A small network was shown many inputs. Here are its activations along a few directions, one row for each input.
Each table varies a few parts of the input and shows all the possible inputs, shuffled.
A made-up example of a description, with smaller parts first: one of 3 separate values, together with either a single point or one of 11 places along a line or (one of 6 places along a line, together with one of 8 places around a ring).
Shared parts are said once, and a part with two or three values counts as separate values.

Other details of the inputs vary at random and push rows far along two fixed directions, the same in every table; ignore that.

Rows:
r1: [ 10  24  13  -4  -1  -2   1  -5  -3 -10   1  20 -17]
r2: [-10 -28   1   9 -17   6   1  13  11  -7  11 -35  31]
r3: [ -5  18  46   8 -31 -20 -10  21   1 -14  21 -11  18]
r4: [ 19   4   8  -2  11   9 -14   2 -28 -13   2   0 -15]
r5: [  2  21  13  -7   7  -6   3   3 -10 -15  -5  14 -18]
r6: [  1 -18 -32   0  23   6  -1 -16   5  16  -2   1   1]
r7: [-13  -4 -22  -2  11   2  19 -20  21  13  -9   1 -15]
r8: [  8  31   7  -2  -5   1  -6   6  -3  -4   2  15 -17]
r9: [ 26  22   5  -7  -1  -7  -4  -4 -28  14  -7  16   5]
r10: [-23 -17  11  11 -25   4  11  18  24   9   9 -16  25]
r11: [ 10  17  17  -2   2   3   5   8  -6  -9  -8  19 -20]
r12: [-23  -7 -23  -5  15  10  11 -14   6  19  -3   2 -13]
r13: [-11  15  43   4 -28 -16  -8  28  -5 -19  19  -9  21]
r14: [  2   5  40   3 -21 -13 -27  21  -7 -27  15 -22  27]
r15: [-29 -17   8  12 -21   0  11  17  19   3   9 -20  25]
r16: [  9   2 -39  -6   2   3  15  -8   5  31 -21  -1  12]
r17: [  3 -23 -30  -2  17  17  12 -13   5  -3 -13 -12  -8]
r18: [-17  -5 -21   0  12   6   9 -22  12  24  -1   1 -16]
r19: [-16 -23   0  -2 -15 -16 -11   7  23   2  14 -26  32]
r20: [-10 -17 -26  -6  22  13  -7 -21   3  11  -7 -10  -7]
r21: [  4 -24 -32   5  18  14   6 -11  -4  13  -4  -5  -5]
r22: [-16 -11 -22   0  14  11  22  -9  14   7 -15   3 -14]
r23: [-16 -10 -24   3   2  15  11 -16   8  23  -6  12 -14]
r24: [ -7 -23  -2  10 -12  -8  -3  11  19   1  14 -22  41]
r25: [ -4 -29  -3  15 -17  -1   4  15  10  -3  12 -28  35]
r26: [ 17  10   7 -15  12 -17 -17  -3  -7 -16  -3   9 -12]
r27: [  9  19  12   0  -6  -1   3   1  -8 -10  -8  24 -19]
r28: [ 13   9   8 -13  13 -13 -26  -4 -16  -5   6   9 -13]
r29: [-24 -15   6  13 -33   0   9  11  23   7   9 -11  26]
r30: [  6  16  17   0   3   7  -4   7 -15   3   1  20 -21]
r31: [-20 -11 -21   2  14  14  13 -10   5  18  -7   3 -15]
r32: [ 31  23   4  -9  -1 -10   4  -3 -20   2 -16  16   6]
r33: [ 15  11  10  -8  14  -2 -15  -5 -13 -23  -9   1 -12]
r34: [  5  23  14  -3   0   2  -8  -6 -11   1   9  21 -19]
r35: [ 29   4   4   2  10  -1  -2   5 -20 -21  -6   7 -10]
r36: [ 26  10   4  -3  15  -9  -9   1 -11 -17  -4  13  -4]
Description of these inputs: one of 3 separate values, together with either a single point or one of 5 places around a ring or one of 6 places around a ring.
Question: The inputs of r22 and r15 match in every part but the choice among 3 separate values. If r36 is changed in the same way as r22 into r15, which row does it become?
Answer: r24
Question: Change only the place on the ring of 6 in r29. List by row number the other rows that result.
Answer: r3, r8, r10, r13, r15
Question: Change only the choice among 3 separate values in r25. List by row number the other rows that result.
Answer: r21, r35

Rows:
r37: [ 15   6  -2   1  12   4 -12   6 -19 -10   1  -4 -10]
r38: [ -1  -7 -53  -6  18  15  13 -13  14  33 -18   5 -15]
r39: [ -7   9  15  -1   5   5   0  -3  -6  -3   4   5 -12]
r40: [-18  -4  14   2 -21  -8   4   6  15  -8   6 -16  19]
r41: [ -1  22   7  -8   4  -4  -1  -1  -3 -11  -6   8 -17]
r42: [  1  16   7   0   1   8  -5   6 -12  -2  -6   1 -19]
r43: [  4   1  10   5   0   8   4   0 -12  -6   1   7  -9]
r44: [  2  20  11  -7   7  -3   1  -4   0 -10  -4  10 -16]
r45: [  0 -10 -46  -3  18  16  24 -26   8  28 -21  11 -14]
r46: [-14   4  16  -1 -16  -8   3  -1   2   6   8  -6  19]
r47: [-32 -25 -38  -1  -6   9  23 -19  29  34  -7 -18  18]
r48: [  7  19   0  -3   3  -5 -10  11   0  -7  -7   5 -17]
r49: [ 11  10   9  -4   2  -3   6  -5  -4 -12  -5  12 -15]
r50: [-14 -13  16   7 -14 -14   1   3  18  -8  14  -7  19]
r51: [  2   7   9   2   9   0  -8  -1 -11  -4   5  14 -21]
r52: [-11 -15  15   9 -20   8   6  11   2  -4  10 -13  22]
r53: [  3 -13  10  -5  -8 -11 -24 -13   1   1  15 -11  25]
r54: [-11  -5  19   4 -13  -9   6  -2  11 -10   6  -4  12]
r55: [ 13   9   5  -2   6  -7  -2   1  -2 -11   0  15 -17]
r56: [ 15   9   2   1   6  -5  -2   4  -3 -12  -2  15 -14]
r57: [ 13  11   6   0   2   0   5  -1  -5 -14  -7  12 -12]
r58: [  3  18  -1  -5   2  -7  -9   7   0  -9  -3   8 -16]
r59: [ 16   5   3 -10  18   3 -32 -13 -19 -11   4   7 -20]
r60: [  0 -20   7  14 -11   3  -5   7  -1  -8  18 -24  25]
r61: [ -2 -20 -52  -9  26   9  14 -21   6  25 -21  -9   0]
r62: [ 14  27  -2  -5   3  -4 -12   7 -13   7  -7  13 -17]
r63: [-18  -3  16   4 -16   2   0   6   0  -3   9 -12   9]
r64: [ -1  12  10  -1  12   2  -9   1  -8  -2   6  12 -20]
r65: [-10 -18  11  10 -17   4  -1  16   5  -2  15 -11  21]
r66: [ 22  13  -5  -3   8  -5 -10   2 -18  -1  -3   0   0]
r67: [  0   9  13   1   5   4   0  -6 -13  -6   0  12 -19]
r68: [ 15   3   3 -12  17  -9  -6   1 -13 -18 -15  -2  -4]
r69: [  0 -14   5   5 -10  -9  -3   9   9 -13  10 -25  29]
r70: [ -7 -10   9   5 -18  -7  -1  17  18  -6   9 -15  21]
r71: [  1  -2  11   3 -20   0   7   7  -1   3   3  -4  24]
r72: [ -9 -13  22   7 -13   2   7  -1  -1  -4  12  -5   9]
r73: [  8   3   8   2   7   2  -4   1 -12  -5   6  14 -19]
r74: [ -5  17  10  -4   6   5  -3  -1 -13  -5   0   7 -20]
r75: [ 23  17  -1   1   6  -1  -6   4 -16   1  -7  23 -10]
r76: [ -3 -14  12   9 -19  -9   4   5   6   6  14  -3  29]
r77: [-1 11  8 -4  6 -8 -5  2  7 -7  4  8 -9]
r78: [ 24   7  -5   3   2  -2  -7   0 -13  -1   3  -3   7]
r79: [ -1  14   2  -1   4   2 -11   8 -11  -3   3   7 -19]
r80: [ 7 12  4 -3 -4  1  2  8  1 -9 -8  0 -7]
r81: [-13 -12  17   7 -20   6   4  12   5  -1   9 -18  18]
r82: [  9  11   2   0   4   7 -10  13 -11  -3   0   6 -18]
r83: [ -6 -13   8   6 -18  -5   2  16  15  -9  10 -10  24]
r84: [-14  -4  10   3 -22 -12  -3   8   8   9  14 -10  26]
r85: [ -8 -10 -46  -4  23   8  14 -26  14  31 -14  13 -18]
r86: [ 11   4   2   4   2  -3  -3   8   2 -11  -4  10  -3]
r87: [  5 -15   4  10 -12  -6  -2   7  10 -14  13 -24  28]
r88: [ 11  25   5  -7  11  -6  -8  -2 -10   5   0  20 -17]
r89: [-11 -18  18  13 -17   6   6   7   2  -4   8 -10  22]
r90: [ -6 -12  19   4 -22  -7  11  -4   5   5  11  -6  26]
r91: [-17 -32 -38   2   4   6  22 -21  26  32  -1  -4  10]
r92: [-13  -2 -49  -9  23   9  11 -21  14  32 -14   8 -19]
r93: [-19 -44 -38  -6  12   3  20 -20  19  27 -13 -25  29]
r94: [ 14  12   5   1   2   2   3   3  -5 -14 -11  12  -9]
r95: [  2  14   3   1   4   4 -12  11 -10  -1  -1   3 -19]
r96: [13  9 -1 -1 -4 -1 -3  9 -8  4  0 11  3]
r97: [-20 -34 -37   7  -2  14  28 -19  27  31 -10 -11  24]
r98: [ -4 -18   9   0  -6 -12  -1   8   6 -15   4 -24  30]
r99: [-12  -2 -41  -9  23  14  20 -29  15  32 -17   8 -17]
r100: [ -2  -4  11   3 -17  -1   7  10   8 -11   1  -8  17]
r101: [-25 -11  17   6 -13  -4  -4   9   8   0  20 -13  16]
r102: [ -9  -8 -42  -6  20  12  21 -31  11  30 -19  11 -17]
r103: [ -6  -5  13   4 -24  -2   6   8   6   7   6 -13  29]
r104: [ 17   4   1 -12  13  -7 -28 -13  -4 -16   1   3 -10]
r105: [ 11   5   4   6   7   7  -7   8 -13  -6  -1  14 -14]
r106: [ 13  29   2  -6   0   0  -5   2 -15   5 -13  11 -16]
r107: [  5  21   4  -4   0  -1  -3   6  -2  -8 -12   2 -16]
r108: [  7  -7   8  -7  15  -1  -7   2 -20 -11  -7  -7  -1]
r109: [  7  -3   3  -3  12   1  -8   4 -19 -10  -3  -7  -1]
r110: [ 6 -2  6  7  3  4 -3  5 -9 -5  6  9 -9]
r111: [  0  19   3  -6   7  -8  -7   5   1  -9   0   9 -16]
Question: The inputs of r38 and r70 match in every part but one. If r88 is changed in the same way as r38 into r70, which row does it become?
Answer: r77
Question: What do these inputs look like to the network?
Answer: one of 3 separate values, together with either a single point or one of 4 places along a line or (one of 2 separate values, together with one of 10 places around a ring)
Question: Change only the choice among 2 separate values in r102. List by row number the other rows that result.
Answer: r85
Question: Change only the choice among 2 separate values in r105. List by row number the other rows that result.
Answer: r89
Question: Change only the choice among 3 separate values in r83. List by row number the other rows that result.
Answer: r65, r96
Question: Change only the place on the line of 4 in r69. List by row number the other rows that result.
Answer: r68, r87, r98
Question: Change only the place on the line of 4 in r66. List by row number the other rows that result.
Answer: r61, r78, r93
Question: Change only the choice among 3 separate values in r62. List by row number the other rows that result.
Answer: r48, r95
Question: A walk changes only the place on the ring of 10. It starts at r42 and steps to r63. List the rest of the walk in order.
Answer: r74, r39, r67, r72, r43, r89, r52, r81

Rows:
r112: [ 4  7  1 -1 -5 -1  6  0  1  2 -5  7  0]
r113: [-1  4  1 -4  1 -4 -5 -4 -3  1 -1  0 -2]
r114: [-28 -40 -62   2  11  15  26 -21  38  33 -13 -20  13]
r115: [ 2 -2  3 -2  5  0 -4 -5 -5 -1  2  0 -2]
r116: [ 5  2  0 -1  1  0 -4  0 -5  6  1  3  1]
r117: [-5  7  3 -2 -2 -1  1  1  5 -1  2  4 -9]
r118: [ 6  1 -2 -1  4 -3 -1  2 -1 -6 -2 -3 -2]
r119: [ 5  6 -4 -2 -1 -3 -2  3 -2  2 -1  1  1]
r120: [ 4  2  1  0  1  0 -5 -4 -5  5  2  2  0]
r121: [-6  6  5  1  2 -4  2 -3  1  3  3  9 -5]
r122: [-19 -28  37  14 -39 -17  -1  21  18 -12  25 -35  61]
r123: [ 7  1 -3  0  0  0 -2  2 -6  3  1  3  2]
r124: [ -4   6   2   3  -1   4  -1   1   5  -4   3   2 -10]
r125: [ 5 -5  0 -1  6  2 -3 -1 -4 -7  1 -1 -2]
r126: [ 1  6  0 -3  1 -3 -4 -2 -2  4  0  1  0]
r127: [ -6   2   4   2   1   5  -2   5   2  -3   0   2 -11]
r128: [ 3  0  0 -3  5 -1 -3  1  0 -8 -2 -2 -2]
r129: [ 3  6 -1 -4  0 -2 -3  1 -1  5 -1  2  1]
r130: [-1  4  3  4 -2  8  8  4 -7  1 -3  2 -4]
r131: [ 0  1  1 -4  5 -1 -5 -2 -1 -7 -1 -1 -2]
r132: [ 9 -3 -2  2  3  1 -2  3 -4 -4 -3 -1  0]
r133: [ 2 -1  1 -1  1 -1 -5 -6 -6  1  2  1 -2]
r134: [ 1  4  2  2 -3  5  7  4 -4  0 -4  3 -3]
r135: [-4  5  5 -1 -1 -3  1 -3  2  3  3  9 -7]
r136: [ -8   1   4   2   1   5   0   6  -2  -3   1   1 -11]
r137: [ 3 -4  1 -1  5  2 -5 -3 -4 -6  1  0 -2]
r138: [ 0  2  2 -4  5 -2 -4 -3 -2 -2  0 -2 -3]
r139: [ 8 -4 -1  2  4  0 -1  1 -4 -5  0 -2 -2]
r140: [ 8  0 -4  2  1  1 -2  2 -5 -1 -1  2  2]
r141: [ 4  7  3 -2 -4 -3  6 -3  0  4 -4  9  2]
r142: [ 4  6  1  1 -4  1  6  3  0  0 -6  4 -2]
Question: What do these inputs look like to the network?
Answer: either one of 5 places along a line or one of 6 places along a line or (one of 2 separate values, together with one of 10 places around a ring)
Question: Change only the place on the ring of 10 in r129. List by row number the other rows that result.
Answer: r113, r114, r118, r119, r122, r126, r128, r131, r138
Question: Change only the choice among 2 separate values in r137. List by row number the other rows that result.
Answer: r131

Rows:
r143: [-17 -40 -45  -2  27  14   8 -31  15  18  -6 -15  -7]
r144: [-16 -42 -46   0  28  21  12 -19  20   9 -10 -13  -8]
r145: [ 15  39  -1 -16   9 -14   3  -6   1  -5 -18  27 -26]
r146: [ 32  20 -12  -5  16   6  -3  10 -28  -8 -22   9 -17]
r147: [ 15   9  44   5 -24 -20 -28  31 -13 -37  21 -14  23]
r148: [ -9 -42   7  14 -28   0  11   7  17   5  14 -34  56]
r149: [  2  22   9  -5  15   4  -5 -11 -17  -3  -3  25 -42]
r150: [ 23  21 -10 -11  22  -3 -26  -1 -18  -5  -9   9 -24]
r151: [-30 -26  13  13 -34  -9  15   2  23  26  23 -14  50]
r152: [ 20  17  -5 -15  26   0 -22 -11 -26  -5  -4   9 -24]
r153: [  2  19   7  -3  16  11  -1   1 -12 -12  -7  26 -43]
r154: [-14 -33   4   0 -22 -24   6  -3  34  -3   9 -33  60]
r155: [  6  28   2   0  14   9   2   8  -8 -13 -10  19 -42]
r156: [ 14  33  -3  -3   3   8  10  11 -19   1 -21  22 -29]
r157: [ 24   7  49   5 -24 -25 -23  20 -27 -14  23  -2  37]
r158: [ -2 -31 -52   2  17  17  17 -26  13  27 -13  -7   9]
r159: [  9  19  60  10 -40 -11  -2  27 -15 -17  17   5  20]
r160: [-34 -17 -39  -7  15  15  17 -29  24  35  -5  -3 -10]
r161: [-28 -15 -49   0   8  15  21 -11  36  23 -11  -5 -15]
r162: [  6  35  -1  -9  11  -1 -13   0  -8   4  -8  22 -35]
r163: [  6  21  60  11 -37 -14  -7  19 -17 -14  21  10  24]
r164: [-23 -43   7  16 -17  -1   6  12  26 -12  18 -42  44]
Question: The inputs of r150 and r162 match in every part but one. If r144 is changed in the same way as r150 into r162, which row does it become?
Answer: r153
Question: What do these inputs look like to the network?
Answer: one of 2 separate values, together with either a single point or one of 4 places along a line or one of 6 places around a ring
Question: Change only the choice among 2 separate values in r157. List by row number the other rows that result.
Answer: r151
